These are the activations of a small neural network, seen along a few directions. Each row is one input.
Each table varies a few parts of the input and shows all the possible inputs, shuffled.
A made-up example of a description, with smaller parts first: one of 5 places around a ring, together with either a single point or one of 9 places along a line or (one of 2 separate values, together with one of 6 places along a line).
Shared parts are said once, and a part with two or three values counts as separate values.
In the rows, 128 means zero.

Other details of the inputs vary at random and push rows far along three fixed directions, the same in every table; ignore that.

A family of inputs:
R1: [150 152 134 127 115 120  89 137 125 118 147 104]
R2: [ 91 132 142 125 105 118 123 123 102 151 136 126]
R3: [116 122 125 138 134 132 141 110 136 135 125 126]
R4: [156 140 124 115 124 123  97 152 141 102 140 110]
R5: [ 93 129 137 126 111 116 127 125 116 143 133 125]
R6: [160 140 123 124 124 129  88 141 128 117 147 106]
R7: [124 110 116 135 138 140 137 112 132 139 128 129]
R8: [124 115 103 134 131 137 139 125 139 133 121 132]
R9: [119 128 121 142 127 128 144 121 136 131 118 126]
R10: [130 123 101 137 146 129 155 135 163 111 104 131]
R11: [104 110 135 117 127 129 127 116 114 146 139 131]
R12: [137 123  93 147 146 136 156 133 169 109 101 128]
R13: [153 149 137 124 123 119  96 137 139 109 145 102]
R14: [ 94 122 144 121 117 120 126 113 111 148 140 127]
R15: [125 127 103 141 130 130 143 132 145 125 112 129]
R16: [ 96 122 139 123 119 121 125 116 112 145 136 129]
R17: [135 111  98 135 149 139 152 126 164 115 109 133]
R18: [102 110 130 120 126 129 124 118 114 146 137 132]
R19: [117 110 125 126 137 135 136 113 132 139 132 130]
R20: [126 110 121 134 142 142 141 112 135 136 126 132]
R21: [145 154 141 122 117 113 101 147 135 109 140 105]
R22: [ 99 132 131 132 110 120 129 122 113 147 131 126]
R23: [137 122  97 141 148 132 157 134 169 108 101 131]
R24: [124 128 113 144 136 130 148 123 152 122 111 125]
R25: [148 140 129 115 116 121  91 152 130 110 144 111]
R26: [100 126 135 129 116 124 124 112 106 152 138 129]
R27: [217 166 202 116 153 131 136 144  93  93 113 174]
R28: [143 154 139 120 116 111  97 149 132 108 139 106]
R29: [201 135 167 134 175 150 189 128 105 104  80 203]
R30: [145 149 134 118 112 114  98 155 133 108 141 107]
R31: [ 91 113 143 116 111 129 116 114  90 163 149 130]
R32: [138 112  96 140 148 144 154 125 162 116 108 133]
R33: [153 143 124 120 113 124  91 149 125 115 146 111]
R34: [151 157 130 130 113 117  96 147 131 113 137 105]
R35: [102 123 137 126 126 123 133 113 124 142 135 125]
R36: [ 92 125 144 122 112 122 119 114  98 155 141 128]
R37: [108 127 119 129 119 125 133 133 124 135 122 129]
R38: [115 126 109 136 123 126 139 132 133 132 118 130]
R39: [106 115 119 123 120 132 129 126 118 142 129 133]
R40: [128 112 104 129 146 136 149 127 156 119 113 133]
R41: [111 111 128 122 134 132 133 116 127 141 135 129]
R42: [134 111  97 140 141 141 149 123 154 123 113 131]
R43: [147 150 130 121 115 115  97 158 133 106 137 109]
R44: [112 122 129 137 126 130 135 109 124 143 131 126]
R45: [159 125 210 108 143 146 151 108  38 154 128 202]
Description of these inputs: one of 5 places around a ring, together with one of 9 places around a ring.
Question: Changing only the place on the ring of 5 turns R14 into R30. The same change can be made to R26. Which row results?
Answer: R38
Question: Which other rows does R34 become when the place on the ring of 9 takes its other values? List them by row number.
Answer: R2, R5, R9, R21, R22, R24, R27, R28
Question: Which other rows does R33 become when the place on the ring of 9 takes its other values? List them by row number.
Answer: R4, R8, R17, R25, R32, R39, R40, R42

A family of inputs:
R46: [144 138  97 134 116 124  87 137 144 125 148  84]
R47: [175 147 134 113 139 122  97 148 131 107 143 114]
R48: [156 134 129 114 143 131 117 135 116 119 123 139]
R49: [130 109 149 120 152 140 134 125 123 119 116 147]
R50: [ 97 123 117 140 112 126 142 120 145 134 124 125]
R51: [107 139 208  98  97 126 112 119  32 174 155 162]
R52: [115 143 108 141 114 121 120 129 145 121 121 105]
R53: [164 152 140 112 130 110 100 147 137  92 138 121]
R54: [ 95 103 122 140 133 133 128  98 135 134 129 124]
R55: [142 145 111 134 117 120  95 135 159 121 154  81]
R56: [140 118 129 115 150 129 139 121 122 121 122 159]
R57: [112 154 175 120  68 114  65 135  67 167 189  93]
R58: [102 109 126 144 138 138 132 103 136 143 129 112]
R59: [140 124 134 126 136 136 149 148 117 123 109 153]
R60: [123 131 109 130 123 128 117 118 155 129 136 106]
R61: [154 133 137 113 142 120 121 132 133 109 128 142]
R62: [128 147 101 137 103 112  85 143 143 112 142  95]
R63: [101 118 116 133 115 129 142 114 146 134 131 125]
R64: [ 98 119 105 141 113 132 135 125 134 139 120 127]
R65: [110 105 105 131 118 142 142 119 138 143 137 123]
R66: [104 115 105 143 111 135 142 132 135 141 122 123]
R67: [100 127 106 142 118 129 132 118 133 143 119 122]
R68: [106 109  95 136 124 130 128 109 130 141 130 129]
R69: [131 155 118 140 107 111  98 140 156 118 144  81]
R70: [126 126 104 134 125 130 117 119 145 136 142 103]
R71: [ 93 126 117 141 113 116 137 111 140 134 128 125]
R72: [171 153 130 125 134 123  95 158 122 109 134 115]
R73: [104 126 107 148 122 127 137 121 134 146 120 118]
R74: [107 125 104 152 127 129 141 121 138 144 119 119]
R75: [138 126 142 117 146 127 144 123 127 132 123 144]
R76: [ 73 141 198 124  72 111 118 107  63 186 175 120]
R77: [132 133 142 124 140 117 145 128 126 114 112 153]
R78: [ 74 141 191 126  73 114 118 111  57 184 168 120]
R79: [145 124 136 121 152 133 144 124 118 131 128 146]
R80: [132 155 108 143 108 113  97 144 152 114 136  81]
R81: [ 96 124 111 141 109 127 138 124 137 133 119 123]
R82: [160 155 139 117 120 118 101 163 128  94 127 119]
R83: [157 129 124 116 143 126 115 136 117 112 124 145]
R84: [140 126 144 125 136 129 156 143 130 118 111 148]
R85: [139 118 140 113 143 134 146 128 129 123 120 155]
R86: [132 131 133 124 140 124 138 132 112 120 109 159]
R87: [104 110 102 132 124 129 131 105 137 139 136 128]
R88: [163 162 144 117 129 113 102 152 138  97 128 114]
R89: [106 112 112 130 119 134 137 113 147 139 132 126]
R90: [138 126 140 113 147 130 142 121 129 126 118 148]
R91: [ 97 109 123 139 135 138 128 100 138 140 126 114]
R92: [134 136 137 123 141 130 140 132 113 126 107 152]
R93: [141 130 141 123 151 125 155 125 132 122 113 145]
R94: [136 104 152 122 151 144 144 131 121 120 117 147]
R95: [104 114 109 132 122 125 133 105 144 137 134 126]
R96: [155 146 134 130 142 125 127 148 120 115 117 133]
R97: [143 108 152 134 142 150 145 120 121 125 118 144]
R98: [131 133 135 126 141 121 147 130 118 114 104 156]
R99: [136 133 144 115 144 126 146 122 128 120 116 146]
R100: [109 120 102 146 124 132 132 118 131 149 123 120]
R101: [110 108 113 132 117 137 145 119 147 141 133 123]
R102: [111 116 108 139 133 131 145 108 152 144 126 119]
R103: [124 120 101 128 118 135 115 125 147 126 141 113]
R104: [157 127 132 110 142 135 124 140 127 111 129 144]
R105: [ 74 123 195 111  65 122 126 110  64 183 179 129]
R106: [143 126 142 122 150 128 146 125 127 129 125 142]
R107: [149 139 134 121 133 130 124 151 120 110 115 144]
R108: [155 123 124 131 149 144 143 114 118 129 111 154]
R109: [140 131 142 125 151 126 156 126 131 122 118 143]
R110: [140 115 129 116 143 140 140 131 112 128 118 159]
R111: [100 111 126 146 135 137 130 105 135 144 135 107]
R112: [142 129 132 127 145 133 137 133 112 132 112 149]
R113: [107 127 118 142 125 125 144 112 145 140 134 113]
R114: [132 112 146 122 160 132 133 116 122 114 115 152]
R115: [165 162 139 127 131 114 107 158 128 100 128 111]
R116: [140 121 145 118 137 132 157 137 129 120 120 149]
R117: [143 118 130 124 138 141 145 144 114 127 112 156]
R118: [136 121 131 121 139 139 138 137 112 127 112 160]
R119: [131 145 108 138  94 120  99 155 150 110 141  85]
R120: [114 115 102 142 128 134 134 114 130 150 133 116]
R121: [135 125 144 115 140 130 150 130 129 117 117 152]
R122: [136 128 142 125 131 132 153 146 117 119 109 148]
R123: [166 161 145 122 131 111 105 154 137 101 130 111]
R124: [ 93 127 111 142 111 118 134 115 132 133 122 125]
R125: [102 114  98 141 120 128 128 114 129 141 124 133]
R126: [ 97 121 115 134 117 120 138 106 142 134 133 126]
R127: [145 122 131 121 148 133 138 127 110 134 119 147]
R128: [135 124 128 123 142 129 133 129 110 124 113 161]
R129: [145 123 131 124 149 134 139 128 110 134 123 145]
R130: [140 131 143 123 142 127 150 137 133 111 108 154]
R131: [139 135 135 129 145 128 142 136 116 127 108 147]
R132: [ 98  98 116 141 135 143 137 106 144 134 122 124]
R133: [178 136 127 112 127 130  99 164 124 105 139 118]
R134: [137 145  95 136 112 125  84 141 147 118 138  91]
R135: [147 130 150 116 153 134 114 128 126 111 122 130]
R136: [141 132  92 129 109 129  85 143 148 115 147  92]
R137: [105 126 119 139 123 124 143 110 145 142 131 114]
R138: [110 109  99 142 116 141 140 129 135 142 122 127]
R139: [ 98 131 117 141 118 123 140 113 145 137 122 118]
R140: [137 139 141 128 141 123 146 135 119 121 106 141]
R141: [111 116 108 138 129 134 137 110 136 148 140 116]
R142: [123 146 102 132 110 116  98 129 167 115 144  81]
R143: [145 111 136 114 142 141 150 135 120 127 125 154]
R144: [132 140 142 122 138 125 143 131 116 120 106 146]
R145: [103 117 112 145 116 131 155 126 151 134 120 123]
R146: [145 148 215  87  81 116  83 150  61 145 186 126]
R147: [140 123 133 113 150 135 140 121 121 127 120 151]
R148: [164 143 148 122 145 125  90 146 132 102 142 101]
R149: [ 95 109  93 134 128 136 138 102 147 147 130 119]
R150: [139 139 146 130 145 121 150 133 128 122 115 140]
R151: [137 138  94 134 105 127  85 148 148 114 141  95]
R152: [166 143 149 120 147 126  90 145 132 101 137 106]
R153: [131 114  94 134 116 139 121 135 141 130 135 110]
Question: What do these inputs look like to the network?
Answer: one of 2 separate values, together with one of 6 places along a line, together with either a single point or one of 8 places around a ring
Question: Changing only the choice among 2 separate values turns R65 into R143. The same change can be made to R55. Which row results?
Answer: R106
Question: Changing only the choice among 2 separate values turns R147 into R149. The same change can be made to R152. Which row results?
Answer: R58
Question: Changing only the choice among 2 separate values turns R56 into R87. The same change can be made to R129. Which row results?
Answer: R120
Question: Start at R118 and move only the place on the ring of 8, one step at a time. The first step leads to R110. Which rows follow, in order?
Answer: R104, R85, R121, R130, R82, R107
Question: Which other rows does R51 become when the place on the line of 6 takes its other values? List them by row number.
Answer: R72, R112, R117, R118, R128
Question: Which other rows does R126 become when the place on the line of 6 takes its other values? List them by row number.
Answer: R63, R105, R113, R137, R142
Question: Which other rows does R78 become when the choice among 2 separate values takes its other values? List them by row number.
Answer: R115
Question: Which other rows does R148 become when the choice among 2 separate values takes its other values? List them by row number.
Answer: R111

A family of inputs:
R154: [171 135 104 147 141 137 129 131 157 112 122 116]
R155: [105  99 118 125 138 141 160 123 100 147 103 177]
R156: [ 95 109 156 127 138 129 179 113 123 144 113 158]
R157: [164 130 100 141 128 137 120 130 149 110 125 129]
R158: [109 107 127 133 121 147 171 117 107 152 109 172]
R159: [ 15 111  49 153  94 109 117 119 173 166 132  64]
R160: [144 132 107 124 124 134 110 145 121 119 122 135]
R161: [120 106 128 140 132 147 172  98 114 154 117 164]
R162: [124 158 161 131  95 116 117 143 107 136 141 115]
R163: [153 131 102 133 131 136 110 138 125 118 122 133]
R164: [139 147 146 138 111 132 118 144 121 125 131 108]
R165: [148 130 140 120 151 131 103 130 139 112 130 110]
R166: [ 39  92  39 146  93 124 135 130 182 155 134  78]
R167: [ 99 157 171 109  85  98 100 143  74 143 148 130]
R168: [135 157 135 130 117 109 109 123 117 122 129 129]
R169: [121 161 149 125 100 107 104 131  95 136 138 127]
R170: [171 131  89 137 152 138 118 131 150 106 114 129]
R171: [149 146 139 148 119 134 119 136 126 124 131 106]
R172: [102 159 179 115  72 101 113 144  83 143 153 126]
R173: [136 159 144 135 101 111 121 123 124 124 136 124]
R174: [162 120  92 124 158 139 114 129 156  98 123 133]
R175: [135 130 158 120 123 127 115 142 130 119 141 108]
R176: [171 124  90 130 159 138 120 124 159 101 118 126]
R177: [161 112 111 128 161 145 174 141 149 103  92 163]
R178: [150 153 136 147 120 120 121 127 139 119 132 113]
R179: [116 100 141 130 149 147 174  96 122 152 125 156]
R180: [115 147 163 103 111 106 103 125 108 129 146 127]
R181: [150 151 128 141 137 118 107 126 130 117 125 119]
R182: [136 124 129 115 111 128 117 150 124 118 137 131]
R183: [165 134 121 146 145 136 123 121 162 103 125 103]
R184: [105 100 146 132 164 146 158  88 114 149 118 151]
R185: [129 137 162 123 113 124 116 148 115 123 141 108]
R186: [143 144 147 130 130 121 120 125 144 114 143 112]
R187: [ 28  88  61 148 108 125 127 106 202 155 142  53]
R188: [166 121  89 130 153 137 114 124 154 100 119 131]
R189: [118 149 171 108  99 108 116 127 118 128 149 124]
R190: [122 141 162 122 113 122  96 147  88 136 141 113]
R191: [144 121 131 112 124 131 122 144 137 116 138 126]
R192: [113 148 176 116  96 108 114 147 102 133 151 115]
R193: [ 46  97  24 146  78 116  87 114 205 146 168  39]
R194: [144 122 129 111 143 128 112 143 129 120 134 123]
R195: [159 123 117 119 140 137 126 136 158 106 129 124]
R196: [ 93 110 145 118 130 126 116 124 116 144 138 115]
R197: [ 15 108  58 156  84 107 132 128 181 160 137  63]
R198: [108 152 172 117  99 106  96 146  79 144 149 121]
R199: [166 122  95 123 163 139 119 129 158 100 123 127]
R200: [106  91 136 117 132 143 168 115 115 145 118 172]
R201: [163 136 105 140 127 139 130 141 143 114 122 124]
R202: [164 121 100 129 144 140 123 130 164  98 129 128]
R203: [151 146 136 139 129 121 123 121 149 112 135 111]
R204: [170 133  97 141 156 136 117 130 148 111 117 121]
R205: [170 126  98 134 163 136 120 124 157 106 120 118]
R206: [111 123 140 137 135 127 182  90 129 139 108 165]
R207: [103 131 138 145 121 127 183 106 114 148 103 165]
R208: [114 106 126 140 124 148 170 108 105 155 114 170]
R209: [158 134 102 133 137 136 116 139 130 118 121 128]
R210: [130 150 152 120 112 112 121 122 132 118 145 123]
R211: [130 143 165 118 117 117 115 130 131 124 147 113]
R212: [141 124 140 115 126 129 122 144 134 123 141 119]
R213: [155 124 121 116 154 133 113 134 144 115 129 121]
R214: [ 74 136 158 115  85 104 137 130 104 147 142 130]
R215: [109  94 133 113 151 144 160 102 113 151 118 166]
R216: [113 109 126 139 145 144 164 106 100 162 110 159]
R217: [134 131 128 115 117 126 109 149 105 130 134 130]
R218: [157 125 126 122 143 135 127 135 156 113 131 117]
R219: [163 133 116 139 159 135 108 119 151 104 123 106]
R220: [174 128 101 141 153 138 133 126 169 103 122 114]
R221: [ 97 101 142 129 155 137 165 118 106 144 102 155]
R222: [113 163 167 121  78 108 118 139  95 139 144 126]
R223: [133 150 139 121 122 110 110 116 122 119 136 126]
R224: [147 138 119 128 131 132 114 145 121 127 125 121]
R225: [147 144 132 142 132 132 102 134 117 124 127 108]
R226: [136 157 149 142 105 119 118 136 118 131 139 112]
R227: [107 101 139 127 139 140 180 122 115 149 113 159]
R228: [113 111 132 138 133 146 180 117 113 155 108 158]
R229: [110  93 137 119 136 146 166 103 121 147 120 169]
R230: [132 125 131 107 122 124 109 148 109 126 138 129]
R231: [148 135 109 124 128 134 115 145 124 121 122 129]
R232: [136 135 142 126 110 127 121 151 114 133 140 119]
R233: [ 99 118 136 124 150 125 168  93 121 138 109 168]
R234: [172 124  99 130 153 142 132 131 172  96 124 124]
R235: [132 122 125 109 121 125 105 148 110 121 135 136]
R236: [177 125  93 137 150 140 133 127 172  97 119 122]
R237: [113 109 127 133 126 147 177 117 111 152 108 165]
R238: [135 155 143 136 119 117 104 134 108 132 134 117]
R239: [142 116 118 108 134 129 107 143 128 113 131 137]
R240: [162 142 124 153 134 135 119 127 149 111 125 105]
R241: [ 36  86  53 138 117 125 116  99 175 166 154  69]
R242: [152 118 110 113 145 134 108 134 142 108 127 134]
R243: [ 96 130 130 132 132 124 172 114 107 144  92 172]
R244: [131 128 141 110 126 122 108 148 106 132 142 121]
R245: [162 140 116 147 150 134 105 125 140 110 119 109]
R246: [104 104 129 129 144 139 166 122 100 156 107 163]
R247: [102 148 185 101  83 102 112 135  95 139 159 126]
R248: [116 140 168 106 118 109  98 139 103 132 149 120]
R249: [ 96 152 176  99  89  96 101 141  76 140 152 129]
R250: [143 119 122 107 137 129 111 143 129 116 133 131]
R251: [157 114 111 135 148 146 166 142 136 110  92 171]
R252: [114 102 120 134 140 145 154  96 101 153 113 174]
R253: [124 143 168 129  99 124 111 148  99 135 145 109]
R254: [166 129 117 144 185 135 160 107 153 103  89 156]
R255: [ 97 109 149 123 156 130 163  99 119 147 110 159]
R256: [106 146 175 108 104 104  97 145  85 139 152 119]
R257: [137 145 141 132 124 130 102 142 109 127 128 111]
R258: [159 139 117 142 127 136 128 140 137 123 127 116]
R259: [140 142 141 124 144 119 106 123 133 115 139 117]
R260: [ 90 114 141 115 142 119 169 112 115 138 103 170]
R261: [159 133 129 138 149 137 122 126 161 102 131 105]
Question: Changing only one part turns R247 into R212. The same change can be made to R233. Which row results?
Answer: R241
Question: Changing only one part turns R165 into R242. The same change can be made to R261. Which row results?
Answer: R202
Question: Changing only one part turns R190 into R155. The same change can be made to R221. Which row results?
Answer: R235
Question: What do these inputs look like to the network?
Answer: one of 2 separate values, together with one of 6 places along a line, together with one of 9 places around a ring
Question: Which other rows does R197 become when the place on the ring of 9 takes its other values? List them by row number.
Answer: R156, R162, R178, R186, R192, R203, R211, R226
Question: Which other rows does R166 become when the choice among 2 separate values takes its other values? List them by row number.
Answer: R217
Question: Which other rows does R188 become when the place on the line of 6 takes its other values? List them by row number.
Answer: R176, R205, R219, R223, R254
Question: Which other rows does R207 become when the place on the line of 6 takes its other values? List them by row number.
Answer: R171, R201, R208, R226, R258
